These are the activations of a small neural network, seen along a few directions. Each row is one input.
Each table varies a few parts of the input and shows all the possible inputs, shuffled.
A made-up example of a description, with smaller parts first: one of 3 separate values, together with either a single point or one of 9 places along a line or (one of 4 places along a line, together with one of 8 places around a ring).
Shared parts are said once, and a part with two or three values counts as separate values.

Other details of the inputs shift rows strongly along two fixed directions, in all tables alike. That doesn't count.

Rows:
row 1: -19 -23 -68 -7 61 -77 -36 -32 -47 34 7 -58
row 2: -5 -4 -15 14 -13 25 48 76 -6 -18 46 -23
row 3: 14 24 38 8 -51 19 -17 -9 13 23 -1 31
row 4: 29 7 46 24 -35 9 -12 -29 28 -24 -12 13
row 5: 3 36 28 3 -29 12 -15 -15 -3 -14 -43 37
row 6: 25 32 51 -4 -22 5 -27 -2 12 2 2 38
row 7: -2 -37 -12 2 11 19 78 41 -2 -46 34 -31
row 8: -37 -34 -31 9 3 16 42 76 -20 -32 9 12
row 9: -40 -28 -50 -28 29 -63 -55 -53 -55 -1 42 -87
row 10: -19 -26 -23 18 14 52 46 71 -1 -9 38 -18
row 11: 28 17 44 2 -45 -1 -22 4 22 11 3 40
row 12: -16 -2 -45 36 70 -1 72 62 -7 -27 27 -12
row 13: 4 24 69 9 -18 -12 -18 -25 10 -25 0 28
row 14: 29 35 7 28 -2 -18 29 -37 46 12 -11 58
row 15: 31 30 27 45 -17 -25 8 -15 15 22 -30 34
row 16: 24 9 37 -10 -34 32 8 -29 22 25 -15 30
row 17: -40 -18 -39 17 -7 30 55 70 -25 -34 8 -5
row 18: 35 28 15 46 -3 -15 9 -24 35 10 -26 48
row 19: 16 33 36 4 -10 25 -18 -7 34 1 -43 25
row 20: 10 10 19 -4 -33 28 17 -37 16 0 -45 41
row 21: -20 -18 -27 16 11 43 46 78 21 -16 5 -17
row 22: -45 -46 -68 -44 38 -57 -70 -37 -53 12 -2 -35
row 23: 10 14 34 -4 -38 -3 -19 13 33 14 -28 44
row 24: -28 -4 -24 10 -9 24 49 82 8 -12 11 -13
row 25: 16 31 34 -18 -10 20 7 -25 31 12 -43 25
row 26: -23 -8 -10 -7 24 10 23 71 3 -14 7 0
row 27: -20 -19 -29 -6 14 39 72 57 18 -7 2 -15
row 28: -3 -9 -14 -29 18 -13 -80 -67 -15 41 4 -25
row 29: -34 -17 -34 -9 38 41 73 38 -23 -33 2 -18
row 30: -10 -20 -41 -12 -11 -19 -72 -72 -9 17 -41 -12
row 31: 8 -24 -16 -41 18 -43 -39 -82 -26 -1 5 -46
row 32: 31 24 53 13 -13 13 -17 -29 13 -32 -13 15
row 33: -10 -21 -13 26 60 -15 62 79 -33 -12 10 -17
row 34: -8 -11 -1 -9 -28 -56 -60 -71 -12 7 12 -41
row 35: -31 -38 -49 -44 36 -45 -79 -37 -38 41 33 -42
row 36: -17 -16 -57 -38 21 -48 -68 -40 -45 28 38 -70
row 37: 42 17 31 9 -38 21 -21 -10 27 6 -6 17
row 38: -7 -39 -63 -58 41 -37 -43 -50 -42 27 28 -72
row 39: 0 8 62 17 -41 -18 -9 -22 22 -13 0 22
row 40: 28 45 15 16 17 -19 23 -36 34 2 -14 54
row 41: -12 8 -21 -30 -1 -37 -65 -43 -7 31 -20 -25
row 42: 36 9 44 39 -10 -29 6 -1 6 21 -39 38
row 43: -27 -1 -12 3 18 31 33 59 -25 -6 46 -21
row 44: 41 34 40 2 -17 24 -26 -11 16 -3 -9 19
row 45: -22 -25 -7 8 3 26 34 75 -5 -1 45 6
row 46: 48 11 30 -14 -36 16 4 -24 25 8 -13 20
row 47: 11 26 26 9 -11 30 -17 -24 10 -19 -49 33
row 48: -21 -20 -18 -15 37 43 59 42 -19 -5 35 -26
Description of these inputs: one of 2 separate values, together with one of 4 places along a line, together with either a single point or one of 5 places along a line.
The inputs of row 36 and row 2 match in every part but the choice among 2 separate values. If row 13 is changed in the same way as row 36 into row 2, which row does it become?
Answer: row 39
The inputs of row 41 and row 24 match in every part but the choice among 2 separate values. If row 1 is changed in the same way as row 41 into row 24, which row does it become?
Answer: row 15
Which other rows does row 5 become when the choice among 2 separate values takes its other values? List them by row number.
Answer: row 17
List by row number the other rows that have the choice among 2 separate values and the place on the line of 4 in common with row 4.
Answer: row 10, row 18, row 21, row 30, row 37
Which other rows does row 25 become when the place on the line of 4 takes its other values? List them by row number.
Answer: row 19, row 26, row 41
Which other rows does row 20 become when the place on the line of 5 takes its other values? List them by row number.
Answer: row 7, row 16, row 27, row 46

Rows:
row 49: -17 -9 -35 -7 38 -25 5 2 -15 4 -8 -15
row 50: 16 11 25 3 -8 -10 -24 -32 5 -4 8 -2
row 51: -14 -23 -47 -10 44 -8 25 0 -23 -1 11 -32
row 52: -13 -23 -16 -23 7 26 21 17 1 -11 15 -28
row 53: 6 26 42 5 -36 41 1 14 16 -13 -26 36
row 54: -27 -30 -51 1 42 -30 16 13 -14 0 4 -15
row 55: 14 21 17 24 3 32 56 16 13 -18 -10 26
row 56: 12 -6 -25 17 8 0 14 19 20 27 -6 -4
row 57: -7 -2 5 3 -26 21 -2 15 -1 -7 -9 26
row 58: 1 10 -10 13 14 -5 9 -6 7 -4 -14 9
row 59: -29 -31 -45 -24 24 12 -9 20 -19 -9 20 -37
row 60: -10 -36 -29 -19 23 -20 -7 -21 -22 1 41 -48
row 61: 9 8 25 11 -12 -19 -3 10 -6 -8 4 11
row 62: 9 4 6 -6 -8 -45 -72 -63 -12 19 -1 -16
row 63: -24 -19 -45 9 35 -17 28 30 -10 -4 2 -15
row 64: -6 -3 6 -12 -11 37 30 29 5 -20 3 -7
row 65: 6 10 18 -14 -28 17 -36 -13 21 39 -7 20
row 66: -11 -6 -13 -26 -18 -23 -70 -50 -17 29 -19 -18
row 67: 0 -5 -26 7 25 17 46 6 -1 -7 7 -3
row 68: -11 -13 -16 -30 -19 -29 -71 -52 -17 30 -19 -10
row 69: 11 25 51 34 -17 19 41 50 12 -27 6 26
row 70: 20 16 30 5 -14 -21 -43 -44 0 6 -3 3
row 71: 40 40 68 10 -38 11 5 -19 26 -12 -8 36
row 72: -4 9 0 22 20 6 44 36 5 -11 -14 17
row 73: -13 -6 1 -3 -3 45 34 43 3 -30 9 -9
row 74: 17 10 9 -3 -12 -2 0 21 6 19 28 10
row 75: 25 23 56 13 -33 -31 -38 -42 14 10 -14 37
Describe the family of inputs behind these rows.
Answer: one of 3 separate values, together with either a single point or one of 8 places along a line
The inputs of row 55 and row 64 match in every part but the choice among 3 separate values. If row 54 is changed in the same way as row 55 into row 64, which row does it become?
Answer: row 57
Which other rows does row 74 become when the choice among 3 separate values takes its other values? List them by row number.
Answer: row 56, row 65
